A small network was shown many inputs. Here are its activations along a few directions, one row for each input.
In each table, some parts of the input vary, and every possible input appears once, in random order.
A made-up example of a description, with smaller parts first: one of 8 places around a ring, together with either a single point or one of 9 places along a line or (one of 3 separate values, together with one of 6 places along a line).
Shared parts are said once, and a part with two or three values counts as separate values.

Other details of the inputs vary at random and push rows far along two fixed directions, the same in every table; ignore that.

Table:
x1: [ -3 -18   3  12   7  19   0 -26   5   1  24  -6  26  45]
x2: [  6  -1  25   1  23  28  -8 -11  26  16  -2 -11  10  22]
x3: [  1  -6  12   9  24  19 -23 -18  23  22  21   3  25  41]
x4: [ -4  20   6   9   6  25 -27  38 -10 -23 -11  -3 -41  -4]
x5: [  5  -9 -14 -22  -4 -45  30  -3   3  10 -12   5  -1 -58]
x6: [ 10  13   5 -14  14  47 -11   0  12  -4 -10   0  -3  43]
x7: [ 16  16  14  47  -4  54  -7  22   6  -4  -7 -21 -55  83]
x8: [-26 -17  52  12  12 -10  16 -38  33  31  27 -20  57   3]
x9: [  6  -3   2   1  -2  42  11 -18   0 -14   5  -4   8  43]
x10: [-37   4  61  46  20  -9 -30  -5  28  38  37  -9  33 -21]
x11: [ 15 -19 -11 -14   5 -11   1   4   0 -14 -17  -4  -8 -13]
x12: [ -3 -21  14  16   3  24  -6 -29   9  -4  19  -2  32  39]
x13: [  8  21  18  37 -19  71 -26  20 -16 -41  14 -22 -30  61]
x14: [  0  18 -28  -8 -26   2   0  59 -32 -53 -25  -2 -42 -27]
x15: [-36  10  50  47  -9 -15  -8 -12   5  26  52 -26  45   2]
x16: [  1  10  31  49  -9  20  -4  10  16  12  -3 -13 -22  42]
x17: [ 13  18  25  41  -7  55 -12  25  10 -16 -18 -23 -47  78]
x18: [ 20   9 -69 -45 -24  -6  40  19 -47 -39 -31  17 -45 -12]
x19: [ 17 -10 -12 -18   9 -11  -9   7   0  -3 -22   9  -8 -16]
x20: [-11   6 -37 -33 -15 -44  27  -3 -16  16  -8  23  16 -37]
x21: [-11  14  22  29  20  31 -30  22   4   4  19  -8 -26  19]
x22: [ 21 -22   7  10  15  30 -13  -9  17 -10   2 -10  -9  31]
x23: [ 12 -20   0   9  10  27   0 -13   5 -13  14 -12  -8  45]
x24: [ 25   7 -45 -39  -5   0  -8  22 -24 -28 -38  25 -27  -9]
x25: [-14  34   3  -3  -8 -37 -18  13 -25   2 -11   1 -24 -67]
x26: [ 36  -7 -39 -22   1   1  -6  18 -15 -22 -34  19 -42 -15]
x27: [  9  32  26  34  13  64 -48   3  -5 -12   8 -16 -45  37]
x28: [-12  21  14  18 -27   7  -9  22 -23 -28   5 -17  -7   0]
x29: [-13 -33  36  24  27 -22  -3 -35  39  42  36 -18  46   5]
x30: [-18 -11  17 -10   7 -71  19 -22  23  56   6  13  46 -77]
x31: [ 24   1 -32 -36  -5   1  21  21 -11 -31 -36  -1 -43 -17]
x32: [  8  -8 -10   2  -2  36 -19 -12   4  -9   1  12  14  45]
x33: [-53  -3  28  24 -10 -86  14   6   7  41  40  -5  58 -84]
x34: [-12 -21 -19 -32 -18 -91  32  -6 -17   3 -12  14  24 -87]
x35: [  1 -16   3  -1  -2  28  -4 -14  -4 -22   2  -3  16  41]
x36: [  7  -4 -43 -39  -7 -67  43  10 -16   5 -21  11 -21 -74]
x37: [ 24   5 -72 -49 -27   0   2  29 -43 -49 -49  31 -37  -9]
x38: [  1  -9  19   9  12  25  16 -22  16  10  22 -19   9  38]
x39: [  0   5  23   3  18  31 -10 -19  27  21  12   3  25  32]
x40: [-37  21  60  43  23 -19 -33 -29  19  53  48 -19  27 -18]
x41: [  5   0 -13 -19  10 -33  18  -2   6  26  -6   8  -3 -36]
x42: [-18 -27  47  26  34 -32 -14 -39  45  67  40  -8  66  -6]
x43: [ 16  12 -52 -38 -23  10  15  13 -27 -26 -31  27 -25  -3]
x44: [ 14  14 -50 -44 -21  17  13  20 -28 -33 -38  20 -26   4]
x45: [ 28   3 -52 -40 -22  -4  36  19 -35 -41 -37  14 -54 -27]
x46: [  6 -21 -20 -17 -13 -42  20  -6 -14 -11  -9  12   0 -42]
x47: [ 22  15  -8  -5  21  76 -14   1  10 -11  -1  -1 -28  79]
x48: [-14   0 -20 -32 -19 -44  38  -7 -19  -4 -14  11  23 -46]
x49: [-23 -13  10  -9   4 -78   1 -26  16  49  15  25  66 -68]
x50: [-26   4   7  17 -19 -36   3  26  -8  -2  12  -1  15 -57]
x51: [ -9 -12   6  12  10  23 -17 -25  18  17  24   2  38  51]
Description of these inputs: one of 3 separate values, together with either a single point or one of 4 places along a line or (one of 2 separate values, together with one of 6 places around a ring).
Question: Changing only the choice among 3 separate values turns x50 into x33. The same change can be made to x13. Which row results?
Answer: x15
Question: Changing only the choice among 3 separate values turns x38 into x45. The same change can be made to x1. Which row results?
Answer: x12
Question: Change only the choice among 2 separate values in x23. List by row number the other rows that result.
Answer: x38
Question: Change only the choice among 3 separate values in x43. List by row number the other rows that result.
Answer: x20, x44
Question: Change only the choice among 3 separate values in x23. List by row number the other rows that result.
Answer: x34, x46

Table:
x52: [ 14   3 -27 -32   0 -43  16  -3  -3  16 -33  20 -13 -41]
x53: [ 10  12 -26 -24  -8 -16  16  20 -28 -23 -20  -1 -34 -42]
x54: [  3   7  -8   4   7  -7 -19  15  -2   4   1   6 -19  -7]
x55: [  0 -15  44  41  31  53 -35  -9  33   1  33 -30   9  66]
x56: [  7  27 -30 -25 -10 -18   7  22 -29  -8 -23  13 -38 -44]
x57: [-31 -22  65  21  28  16  -6 -31  54  39  40 -20  81  21]
x58: [ 15 -21 -24 -24  -4 -38  26  -3  -8  -4 -11  16  -4 -47]
x59: [-11  -3  31  40  10   7 -12  -1  20  16  28 -19  10  31]
x60: [  2 -16  46  42  20  57 -42  -9  28  -6  24 -26  20  64]
x61: [ 10  16 -12  -5   9  21 -12  19 -11  -9 -10   2 -43   9]
x62: [ 22  -2 -29 -19 -13 -15  28   6  -9  -9 -36   3 -35  -4]
x63: [  7   5 -50 -36 -26 -28  27  11 -36 -21 -25  17 -12 -12]
x64: [-14   8 -13  -5 -30 -46  17  13 -26 -10 -17  13  -5 -52]
x65: [ -1 -10 -48 -55 -17 -70  28   0 -33 -12 -22  24  14 -65]
x66: [ -5  17  42  29  13  63 -33 -16  21   7  25 -16   9  58]
x67: [-32 -10  34  30  -9 -59  -2  -8  13  39  22  -4  54 -39]
x68: [-33   1  57  34  12   0 -27 -31  28  37  30  -5  55   3]
x69: [ -2 -25  17  15  18  38 -11 -30  21   1  30 -11  34  45]
x70: [ 53  -8 -14 -10  17  92 -11   5   7 -45 -32 -18 -61  91]
x71: [ 36   7 -38  -6   6  95 -24   8 -13 -43 -12   7 -50  83]
x72: [ 30   0 -23 -10   6  31  -3   4  -4 -12 -15  17 -35  23]
x73: [ 46  -2 -22   9  -2  87   1  16  -7 -44 -16  -5 -66  90]
x74: [  1  20 -20  -8 -30 -10  16  20 -28 -22 -14   2 -30 -20]
x75: [-31 -18  15  15  -7 -46  19 -34  15  41  35   1  64 -23]
x76: [-49 -10  46  14   1 -59  25 -23  38  61  33  -3  89 -42]
x77: [ -6   7 -28 -33 -26 -64  23  13 -31 -13 -17  12  -7 -90]
x78: [ -9  19 -14  -8 -19 -45  28  15 -23   4  -9   1 -15 -51]
x79: [-31 -17  67  37  32  -2 -13 -31  41  42  46 -30  52   9]
x80: [ 15  10 -16   2  -5  16 -28  24 -14 -18 -17  10 -27   6]
x81: [  7   1 -19 -14 -15  -4   0  16 -25 -37 -23   7 -23 -27]
x82: [-38  -3  37  25   4 -55  14 -13  16  47  29 -12  38 -37]
x83: [  3   6 -21 -25   2   2  -6  -9 -10  -1  -7  16  11  14]
x84: [ 14  16 -20 -19   6  48  -8  22   1 -19 -18  11 -21  29]
Question: Describe the family of inputs behind these rows.
Answer: one of 3 separate values, together with either a single point or one of 4 places along a line or one of 6 places around a ring
Question: Changing only the choice among 3 separate values turns x84 into x76. The same change can be made to x72. Which row results?
Answer: x73
Question: Change only the place on the ring of 6 in x53. List by row number the other rows that result.
Answer: x55, x60, x77, x79, x81
Question: Change only the place on the line of 4 in x70. List by row number the other rows that result.
Answer: x58, x65, x69

Table:
x85: [ -7  -9 -13  -5 -17 -50  23   1 -13   3  -1   4   8 -41]
x86: [-13  -4   6  -3   8 -38  -2 -14  12  33  11  10  31 -32]
x87: [-25  -9  17   8  -7 -65  27 -13  10  36  13  -3  36 -46]
x88: [-12 -14  44  25  24  -6  -7 -22  37  38  25 -15  33   5]
x89: [ 25   5 -13   1   1  30  -1  18  -5 -20 -19  -4 -48  28]
x90: [-14  -1  15  14   1  -1   1 -16  11  21  18  -3  28  20]
x91: [ 11  -3  -8   7   1  18 -11   2  -2  -8  -3   3 -13  24]
x92: [ -4  -1   6  -5  11   2 -11 -12  11  15   6   6  21   4]
x93: [ -5  26 -23  -9 -20 -20  -4  31 -30 -15 -15  12 -28 -39]
x94: [ 19  -3 -12   3   0  19  -5  10  -5 -18 -10  -3 -31  19]
x95: [ 17  20 -30  -4 -21  18  -9  46 -39 -52 -25  -1 -66  -9]
x96: [ 2  6  2  7 -2 15  7 -3  0  2  1 -5 -8 24]
x97: [ 11   7 -22 -26   1  -7   5   8 -11  -7 -20  11 -19 -20]
x98: [-11 -12  42  18  24   7  -9 -23  34  28  22 -16  34  15]
x99: [ 13  -6  -3  -1  12  46 -21  -2   4 -19  -1  -1  -7  43]
x100: [-16  -4  26   5  11   6  -7 -26  22  25  20  -1  48  15]
x101: [  5  -9  13  15   5  61 -12 -11  10 -18  15 -12   9  70]
x102: [  9  -5  22  18   9  62  -2  -6  17 -13   9 -22  -5  68]
x103: [ 22   3 -51 -36 -17   9   7  21 -33 -44 -32  19 -34  -8]
x104: [ 13  -3 -33 -30 -14 -15  15  13 -23 -27 -24  11 -19 -29]
x105: [  3  -1 -20 -26  -9 -32  22   9 -11  -7 -20   9  -7 -41]
x106: [ -9  24  16  17  -3  16 -13  15  -5  -3   4  -8 -19   2]
x107: [ -6   2   0   2   1 -19  -1  -8   5  22   3   8  13  -9]
x108: [ 19  -7   2   1  14  50 -17   0   5 -24  -3 -10 -18  44]
x109: [ 11  22 -42 -12 -25   2  -8  45 -45 -47 -27  12 -55 -24]
x110: [-17  -8 -20 -12 -21 -72  25  -3 -17  13   0  16  24 -60]
x111: [ -4  -1  20   7  18  -1  -6 -13  20  25  11  -2  12   2]
x112: [ -4 -14  27  20  21  19 -22 -19  24  17  23  -6  26  29]
x113: [ 20  -9  11  16  19  54 -22  -1  13 -15   6 -14 -20  54]
x114: [ 10   6 -25 -17 -11  18   8   7 -14 -19 -12   8 -12  17]
x115: [-32   8  38  25  -3 -43  -1   4   8  28  18 -11  23 -48]
x116: [-10   3  -7 -23  -6 -42  20  -7  -3  15  -7  12  20 -48]
x117: [ 3  4 -7 -8 -5 14 12 -1 -3 -7 -5 -1 -4 12]
x118: [-12  -1  34  21  14  -2  -5 -22  26  37  19  -7  25  11]
x119: [-11 -12 -12 -15 -16 -51  27  -5 -10   2   0   5  22 -51]
Question: Describe the family of inputs behind these rows.
Answer: one of 5 places around a ring, together with either a single point or one of 6 places around a ring
Question: Changing only the place on the ring of 5 turns x95 into x115. The same change can be made to x108. Which row results?
Answer: x98
Question: A walk changes only the place on the ring of 6. It starts at x92 and steps to x86. List the rest of the walk in order.
Answer: x107, x90, x114, x100
Question: Which other rows agree with x99 in the place on the ring of 5? List them by row number.
Answer: x91, x101, x103, x109, x110, x112
Question: Which other rows agree with x116 in the place on the ring of 5? List them by row number.
Answer: x96, x97, x106, x111, x117, x118

Table:
x120: [-37   6  66  67   3  53 -45 -19  14   2  62 -33  43  66]
x121: [-27   7  85  58  21  10 -21  -5  45  48  27 -37  14  13]
x122: [ 35  17   4  37  14  67 -38  41   5 -28 -20 -21 -94  55]
x123: [ -5 -15 -38 -19 -29 -38  22  12 -23 -20 -15  15  11 -24]
x124: [ 33   4 -25 -31  19  61   0  12  -9 -42 -26  -2 -58  38]
x125: [ 10  15 -52 -34 -31 -27  37  12 -30 -12 -34  27 -19 -29]
x126: [-34  35   2  -5 -12 -40 -16  15 -28   8   4  11   9 -72]
x127: [-11  -8  55  33  21  45   2 -45  45  41  44 -31  49  71]
x128: [-12 -31  33   8  38 -36  -5 -40  40  51  33   0  54 -31]
x129: [  3   3  28  11  25  79 -30  -7  28  -5   5 -10  14  89]
x130: [  2  23 -12   1 -28 -44  30  49 -27 -14 -29  -5 -55 -62]
x131: [-17 -15  52   5  26   2 -16 -39  39  30  18 -11  64   2]
x132: [-22  -4  15  24 -27 -83  28  22 -12  10   3 -11  -9 -71]
x133: [-11  38 -22  -9 -29   3  -7  39 -47 -35  -6   9 -30 -32]
x134: [ 35 -14 -43 -38   1  -8 -12  17 -16 -28 -35  22 -29 -30]
x135: [-22  19  24  31  11   3 -51   1   1  17  30   1  16 -14]
x136: [ 21  17 -30 -22  -2  34   2   8 -13 -14 -30  20 -36  34]
x137: [-37  -7  34   9   0 -34  13 -24  30  37  26   1  84 -13]
x138: [ 38 -18 -26   0   4  85   4   6 -13 -60  -9 -17 -53  80]
x139: [ 11   9  -6 -17  12  10   8 -14   5  14  -6  -3 -11  15]
x140: [ 38   0 -15 -15   0  92 -10  15  -5 -64 -23  -9 -40  74]
x141: [ -4 -13   5  20  -9  23   6 -22   6   3  13  -2  18  57]
x142: [ 11   1 -52 -35 -11 -64  14   6 -19  16 -26  45 -12 -58]
x143: [-31 -21  40   3  13 -39  27 -41  34  44  36 -12  69 -37]
x144: [ -2 -27 -18 -19 -22 -52  20  -5 -12 -15  -7   8  26 -48]
x145: [ 37  -1 -43 -24  10   9  -1   7 -15  -3 -21  11 -47   9]
x146: [ 17  -5 -51 -35  -4 -28  -5  24 -17 -11 -31  33 -16 -32]
x147: [-18 -19  -9  -6 -13 -83  42 -25  -4  30  17   2  39 -50]
Question: Describe the family of inputs behind these rows.
Answer: one of 4 places along a line, together with either one of 2 separate values or one of 5 places around a ring
Question: Changing only the place on the line of 4 turns x123 into x129. The same change can be made to x138. Which row results?
Answer: x124
Question: Change only the place on the ring of 5 in x134. List by row number the other rows that result.
Answer: x128, x142, x145, x146
